A small network was trained on invented records. Each row is its activation on one of them, seen along a few directions.
Here are examples, each followed by its value of one field, Zela.
The largest differences between rows may come from other fields.
Random noise pushes rows far along 2 fixed directions. That doesn't count. These rows show it; they differ only by the noise:
[ 239  -92  -86 -152  168   98   -5   82  163  273  353  136   93  -64
 -321   29 -180  197 -155]
[-668 -344 -409   73 -353  109  -40 -172 -451   64 -126 -407  145   -3
  329  304  302  391  387]
[-370 -242 -378  -50 -120  143  -63  -64 -264  139  183 -198  171   26
   18  219  140  386  116]
[ 106 -111 -206 -166  151  136  -43   68   59  248  429   86  142   -8
 -320   75 -113  282 -165]

[ -53 -129  -96   18   40   47  -80  -36  -42  210  -50 -125  -64  -47
    8  120   43  236  150] -> j9
[ 669  243  216 -137  537   12 -113  173  425  226  292  321 -195    9
 -500 -166 -288  -33 -361] -> j8
[ 146  296   60  -50  297   12 -138   78   59 -118  106  109 -168  182
 -181 -131   21 -106 -241] -> j5
[-206  -62    8   48 -311  -56  146  -44 -106 -225 -108   -5  175  -19
  221  -17   43 -172   84] -> j4
[   6 -216  -26   -7 -257  -57  227   11   68   36  151   33  266 -191
    8   41 -115  -50  -37] -> j3
[ 505   39   16 -207  362   85  -29  155  327  296  500  301   63  -38
 -512  -64 -293  133 -342] -> j6
[ 237 -156  212   -2 -245 -113  318   26  231    8  -22  178  185 -242
   33 -101 -242 -264  -16] -> j7
[-156 -194  119  113 -392  -79  216  -89  -33  -49 -388 -103   58 -179
  350   35    4 -156  317] -> j2
[  45  -90  134   19 -270 -101  243    6   93 -132  -55  102  197 -141
  116  -85 -117 -261    6] -> j1

Here are new rows. What is Zela for each?
[-146 -176  -20   48 -347  -70  217  -51  -67 -112  -25   -3  247 -108
  184    8   -6 -111   70] -> j7
[-351 -162 -421  -83  -21  163 -124  -43 -280  104  317 -156  186  111
  -70  202  157  414    4] -> j6
[  19  -94  316  150 -406 -202  306  -64   92 -191 -423   28   95 -219
  372  -99  -73 -409  217] -> j1
[ 326  -48  274  -44 -162 -118  305   77  299  -65   34  265  180 -200
  -41 -167 -291 -366 -121] -> j1
[ 221 -102  172   55   54  -41   16  -16  174  259 -241  -27 -169 -176
   30   30 -100   43  191] -> j9
[-169 -221  262  229 -505 -159  260 -144  -20  -59 -707 -179  -39 -267
  556   32   35 -251  517] -> j2
[-390   28 -496  -99  201  195 -303  -16 -358    9  420 -176   62  300
 -176  182  254  449 -145] -> j8
[-120  443   10   37  259   -4 -252   13 -171 -372  -42  -11 -231  347
   12 -119  224 -141 -195] -> j5
[ 409  153   66 -208  174   16   95  181  282  -76  546  429  231   45
 -430 -194 -292 -183 -486] -> j4
